A small network was shown many inputs. Here are its activations along a few directions, one row for each input.
In each table, some parts of the input vary, and every possible input appears once, in random order.
A made-up example of a description, with smaller parts first: ring(8) and (point or line(11) or (values(2) and line(6))).
Shared parts are said once, and a part with two or three values counts as separate values.

Other details of the inputs vary at random and push rows far along two fixed directions, the same in every table; ignore that.

Rows:
row 1: -48 -39 -32 27 0 -58 41 -37 31 -20 5 14 54 -6 23 -68 83
row 2: -14 44 0 -68 -40 69 43 85 -12 -24 -11 -41 -40 57 -5 -38 -17
row 3: -58 -35 -53 34 2 -66 52 -20 19 -15 6 20 56 -20 33 -62 64
row 4: 41 1 11 17 3 -45 -75 14 -53 6 13 -28 -17 -48 39 77 -6
row 5: -35 -42 -51 64 1 -40 69 -41 41 -18 -14 42 61 -10 35 -46 30
row 6: 40 10 22 29 9 -29 -70 -19 -53 38 -25 -58 -6 -8 -28 86 -10
row 7: 44 -6 55 6 10 -21 -81 -42 -27 21 9 -20 -26 -27 -10 84 6
row 8: -64 -38 -13 18 9 -47 43 -70 42 -2 6 25 50 -8 -14 -58 72
row 9: 1 39 28 -80 -5 65 11 73 20 -12 32 4 -42 52 -25 -58 -21
row 10: -30 -45 -49 67 0 -37 71 -44 43 -17 -16 43 60 -6 34 -45 32
row 11: -3 31 11 -76 3 85 24 49 12 4 20 28 -44 43 -50 -40 -41
row 12: 30 0 30 3 14 -18 -78 -41 -41 24 7 -9 -21 -47 -13 88 -14
row 13: 22 26 15 -68 -9 70 18 85 14 -18 23 4 -44 61 -9 -56 -14
row 14: 34 -1 51 1 11 -26 -84 -36 -31 19 12 -23 -23 -35 -8 82 1
row 15: -50 -35 -56 57 2 -48 64 -34 35 -20 -9 39 65 -23 38 -51 23
row 16: 18 31 -4 -36 -2 91 44 71 22 -5 1 36 -35 41 -9 -36 -81
row 17: 35 12 20 27 10 -32 -72 -16 -55 37 -23 -59 -5 -12 -27 85 -12
row 18: -48 -40 -50 39 0 -60 55 -25 23 -14 2 23 53 -12 31 -59 69
row 19: -44 -47 -6 28 7 -35 49 -80 49 1 -1 30 45 9 -18 -52 80
row 20: -53 -37 -34 24 1 -61 39 -35 29 -21 7 12 56 -10 24 -70 80
row 21: -13 36 7 -82 5 79 21 55 8 3 24 26 -41 35 -49 -43 -46
row 22: 13 31 -6 -61 -8 62 28 103 2 -14 24 11 -43 47 1 -50 -33
row 23: -14 49 -6 -59 1 60 27 80 -7 15 -4 -24 -21 65 -61 -49 -44
row 24: -55 -35 -45 47 12 -28 57 -70 51 -4 -17 47 62 -24 -1 -45 23
row 25: -48 -46 -27 30 10 -26 55 -84 39 6 -7 43 46 -2 -24 -45 65
row 26: 32 3 23 22 -31 -29 -52 -18 -58 -2 -31 -75 -18 -22 30 94 20
row 27: 50 -4 32 11 2 -38 -86 -5 -41 2 11 -34 -18 -34 30 71 13
row 28: 34 6 46 2 6 -40 -91 -20 -33 9 18 -34 -17 -40 13 71 8
row 29: -19 47 -2 -71 -39 67 41 87 -14 -25 -9 -43 -38 53 -4 -39 -19
row 30: -40 -40 -53 62 1 -43 67 -39 39 -19 -13 41 62 -14 36 -48 28
row 31: 8 36 -7 -41 -1 86 41 76 18 -6 5 34 -33 33 -7 -38 -85
row 32: 2 41 -16 -49 -5 68 33 100 10 -21 17 25 -29 28 10 -44 -83
row 33: 29 8 44 0 7 -44 -92 -18 -35 8 20 -35 -15 -44 14 69 6
row 34: 48 1 8 41 4 -29 -62 -2 -37 1 -3 -9 -7 -51 45 89 -46
row 35: 44 2 50 6 5 -34 -88 -25 -30 10 14 -32 -20 -31 11 74 12
row 36: 3 39 -9 -44 -1 83 39 79 16 -7 7 33 -31 28 -6 -40 -88
row 37: 13 33 -6 -39 -2 89 43 74 20 -5 3 35 -34 37 -8 -37 -83
row 38: -33 -44 -44 68 5 -24 74 -61 47 -3 -24 50 57 -9 19 -42 24
row 39: -35 -45 -37 56 9 -16 64 -80 59 -1 -24 51 56 -6 -5 -39 31
row 40: 2 28 13 -73 3 88 26 47 14 5 18 29 -45 47 -51 -39 -38
row 41: 12 13 16 12 -28 -40 -59 -8 -66 -4 -23 -79 -12 -38 34 88 12
row 42: 45 7 24 32 9 -27 -68 -21 -51 39 -27 -57 -8 -4 -29 88 -8
row 43: 39 -4 53 4 10 -23 -82 -39 -29 20 10 -21 -25 -31 -9 83 3
row 44: 50 5 25 35 8 -24 -66 -25 -49 39 -29 -56 -9 0 -29 89 -5
row 45: 61 -9 19 27 1 -33 -68 3 -45 9 5 -23 -23 -31 35 83 2
row 46: 49 0 22 31 13 -3 -69 -37 -19 18 -12 0 -14 -46 4 96 -47
row 47: 12 23 16 -68 2 93 29 41 18 6 15 31 -47 56 -53 -36 -34
row 48: 55 -6 34 14 1 -35 -84 -8 -40 2 9 -33 -20 -30 29 72 15
row 49: -40 -42 -39 54 10 -19 62 -77 57 -2 -22 50 58 -11 -4 -41 29
row 50: -83 -19 -46 24 -30 -55 66 -35 5 -26 -28 -32 57 -8 26 -50 77
row 51: -44 -39 -10 27 2 -48 42 -62 46 -10 4 18 49 6 2 -63 86
row 52: -63 -29 -39 34 -33 -43 73 -45 13 -23 -36 -28 51 9 22 -45 85
row 53: 44 2 20 29 13 -6 -70 -35 -21 17 -10 -1 -13 -50 5 94 -49
row 54: 30 15 18 24 10 -35 -73 -14 -57 37 -21 -60 -3 -17 -26 83 -14
row 55: -58 -34 -36 22 2 -63 37 -32 27 -21 9 11 57 -15 25 -71 78
row 56: -4 41 -5 -59 4 89 27 64 27 -5 9 33 -32 27 -29 -39 -83
row 57: 18 28 -4 -59 -9 65 29 101 4 -13 22 12 -44 51 0 -48 -30
row 58: 16 31 33 -72 -6 73 16 65 26 -9 26 7 -46 64 -28 -54 -14
row 59: 35 6 10 38 10 -22 -62 -15 -37 14 -6 -5 -6 -63 32 89 -58
row 60: -14 38 26 -87 2 69 13 63 17 -3 32 12 -42 43 -42 -52 -33
Description of these inputs: line(6) and (values(2) or ring(8)).
The inputs of row 17 and row 6 match in every part but the line(6) part. If row 18 is changed in the same way as row 17 into row 6, which row does it become?
Answer: row 22
Which other rows does row 52 become when the values(2) part takes its other values? List them by row number.
Answer: row 42
Which other rows does row 23 become when the values(2) part takes its other values? List them by row number.
Answer: row 50
Which other rows agree with row 10 in the line(6) part? List them by row number.
Answer: row 13, row 19, row 26, row 38, row 39, row 44, row 45, row 47, row 58

Rows:
row 61: 24 15 27 8 6 -7 -48 -8 -20 18 -10 -33 -8 -5 -16 48 -21
row 62: -6 -52 -41 93 -9 -96 -1 -67 -12 -12 -31 -19 61 -47 61 28 74
row 63: -29 27 -25 -63 11 85 81 72 39 6 12 43 -14 76 -63 -105 -39
row 64: -62 5 -27 -22 -4 33 93 10 57 -10 -10 19 29 57 -36 -110 16
row 65: -50 -24 -29 -5 13 24 90 -16 79 -13 14 74 34 31 -18 -112 21
row 66: -14 -12 11 4 -5 -50 -34 -34 -20 -4 8 -26 9 -33 14 23 48
row 67: 37 3 8 20 -18 -16 -23 27 -40 -6 -7 -32 -19 -10 46 53 -8
row 68: -52 -2 -76 -3 -2 37 107 39 42 -19 -13 48 33 31 -1 -102 -16
row 69: 14 13 9 0 -12 -31 -39 35 -43 -11 13 -32 -16 -32 50 42 -11
row 70: -14 -29 -14 44 5 -40 -8 -77 -12 14 -19 6 26 -44 -1 45 23
row 71: -25 -49 -45 101 5 -92 15 -81 -14 8 -27 13 64 -67 47 41 28
row 72: 70 31 50 -39 18 56 -67 45 -11 14 28 15 -61 3 -16 50 -78
row 73: 32 34 42 -52 -2 13 -69 48 -41 4 25 -38 -48 -1 -7 39 -19
row 74: 5 -48 0 70 29 -70 -26 -90 21 16 5 34 45 -47 10 24 35
row 75: -49 27 -14 -57 -14 76 89 45 50 -16 -6 15 -3 69 -40 -103 -15
row 76: 7 -7 -1 17 10 -9 -21 -32 -18 20 -9 3 1 -22 -16 42 -10
row 77: -18 13 -43 -35 0 77 87 74 63 -33 14 69 -1 42 11 -108 -50
row 78: 35 45 48 -74 -14 41 -67 61 -45 -5 24 -41 -69 0 -3 48 -34
row 79: 67 33 31 -20 1 52 -44 70 -21 -5 21 17 -59 -14 35 58 -102
row 80: -15 -30 -3 69 13 -78 -20 -83 2 19 -22 -20 54 -30 -4 25 45
row 81: -25 -51 -26 81 19 -85 -6 -109 -4 24 -22 10 60 -53 -1 36 53
row 82: 11 -21 10 25 -7 -37 -20 -39 -17 4 -10 -26 7 -8 8 32 50
row 83: 31 17 18 -14 5 27 -42 4 -33 20 -3 -7 -34 -14 -20 63 -45
row 84: -46 -9 -26 -28 -11 29 94 21 46 -15 0 18 16 69 -25 -112 51
row 85: -71 -8 -64 -13 -14 -7 91 39 41 -40 5 20 43 23 26 -123 41
row 86: 53 55 54 -78 3 42 -81 92 -47 10 35 -41 -73 21 -21 36 -50
row 87: 48 12 34 -14 -3 7 -51 22 -34 13 3 -36 -36 15 -9 47 0
row 88: 76 46 53 -59 -3 58 -65 84 -44 15 16 -41 -77 43 -25 47 -47
row 89: 42 49 47 -49 -13 61 -53 43 -32 5 -5 -40 -60 10 -18 62 -68
row 90: 75 43 57 -59 9 81 -68 61 -16 8 28 12 -80 6 -14 56 -94
row 91: 1 -33 4 39 -9 -52 -14 -62 -13 1 -16 -24 20 -19 15 34 66
row 92: -4 -48 0 62 15 -58 -17 -100 20 4 -2 33 38 -57 22 33 37
row 93: -20 -28 -22 85 -7 -79 6 -60 -8 -3 -31 -18 54 -49 50 35 21
row 94: -61 -21 -33 -18 -21 19 105 -7 49 -24 -9 19 25 53 -12 -106 68
row 95: -56 16 -21 -39 -9 54 91 28 53 -13 -8 17 13 63 -38 -107 0
row 96: 45 28 24 -23 14 35 -52 30 -35 28 5 -8 -42 1 -32 57 -60
row 97: 13 11 29 -23 -3 -20 -58 6 -34 2 16 -34 -22 -20 5 39 13
row 98: -14 -27 -36 84 -3 -74 -6 -59 -4 -7 -37 -20 60 -50 45 31 23
row 99: -39 -2 -17 -43 0 69 89 16 72 -22 16 70 0 41 -19 -103 -9
row 100: -16 -23 5 25 8 -77 -36 -46 -16 5 9 -23 29 -34 10 15 63
The inputs of row 98 and row 85 match in every part but one. If row 75 is changed in the same way as row 98 into row 85, which row does it become?
Answer: row 66
The inputs of row 88 and row 74 match in every part but one. If row 91 is changed in the same way as row 88 into row 74, which row does it become?
Answer: row 92
What is each input in this table made of?
Answer: line(5) and (values(2) or line(6))
Which other rows does row 96 become when the line(5) part takes its other values? List them by row number.
Answer: row 61, row 72, row 87, row 100
Which other rows does row 73 become when the line(5) part takes its other values? List them by row number.
Answer: row 64, row 65, row 81, row 84
Which other rows does row 79 become when the values(2) part takes its other values? List them by row number.
Answer: row 77

Rows:
row 101: 9 -26 12 52 -6 -73 -44 -68 -38 17 -23 -50 20 -31 11 67 62
row 102: 1 -24 -7 62 19 -66 -46 -77 -24 29 -19 -10 33 -57 -5 72 10
row 103: 16 42 -4 -31 -9 56 9 79 -11 -4 -4 -9 -32 23 1 -2 -74
row 104: 15 34 16 -61 14 58 -16 61 3 6 30 23 -42 16 -28 -13 -59
row 105: -37 -16 -35 11 14 -14 45 -4 33 -8 13 45 35 -3 6 -64 9
row 106: -42 -12 -45 26 9 -10 58 -11 23 2 -14 26 43 6 -9 -53 0
row 107: 47 2 33 3 -10 -34 -76 9 -47 -5 11 -44 -27 -25 34 74 14
row 108: 42 15 42 -3 2 -7 -74 -11 -41 24 -9 -52 -26 -4 -23 74 -5
row 109: 73 -6 29 39 4 20 -48 -30 -17 18 -20 4 -27 -19 8 97 -47
row 110: 13 -44 -5 49 9 -11 22 -62 42 -5 -2 55 22 -16 22 -1 20
row 111: -40 -20 -32 22 -18 -30 56 -14 12 -15 -21 -17 37 24 8 -45 60
row 112: 23 33 39 -72 1 55 -22 58 1 0 27 -10 -49 43 -32 -21 -16
row 113: -28 2 -32 6 -19 4 45 13 3 -17 -20 -8 16 6 18 -28 3
row 114: -34 -3 5 -26 9 7 17 -17 26 -1 18 25 6 3 -25 -40 14
row 115: -4 7 -8 -15 -13 7 6 31 -2 -23 9 1 -8 -8 34 -12 -5
row 116: -40 -20 -36 24 1 -29 49 -6 32 -19 6 31 40 -13 33 -56 19
row 117: 22 26 33 -63 -10 43 -15 61 -12 -6 24 -18 -49 37 -10 -14 -1
row 118: -37 8 -4 -22 3 23 33 -12 17 8 -6 7 7 20 -43 -34 -3
The inputs of row 104 and row 102 match in every part but one. If row 115 is changed in the same way as row 104 into row 102, which row does it become?
Answer: row 113
What is each input in this table made of?
Answer: values(2) and (point or ring(8))
Which other rows does row 107 become when the values(2) part takes its other values? List them by row number.
Answer: row 111
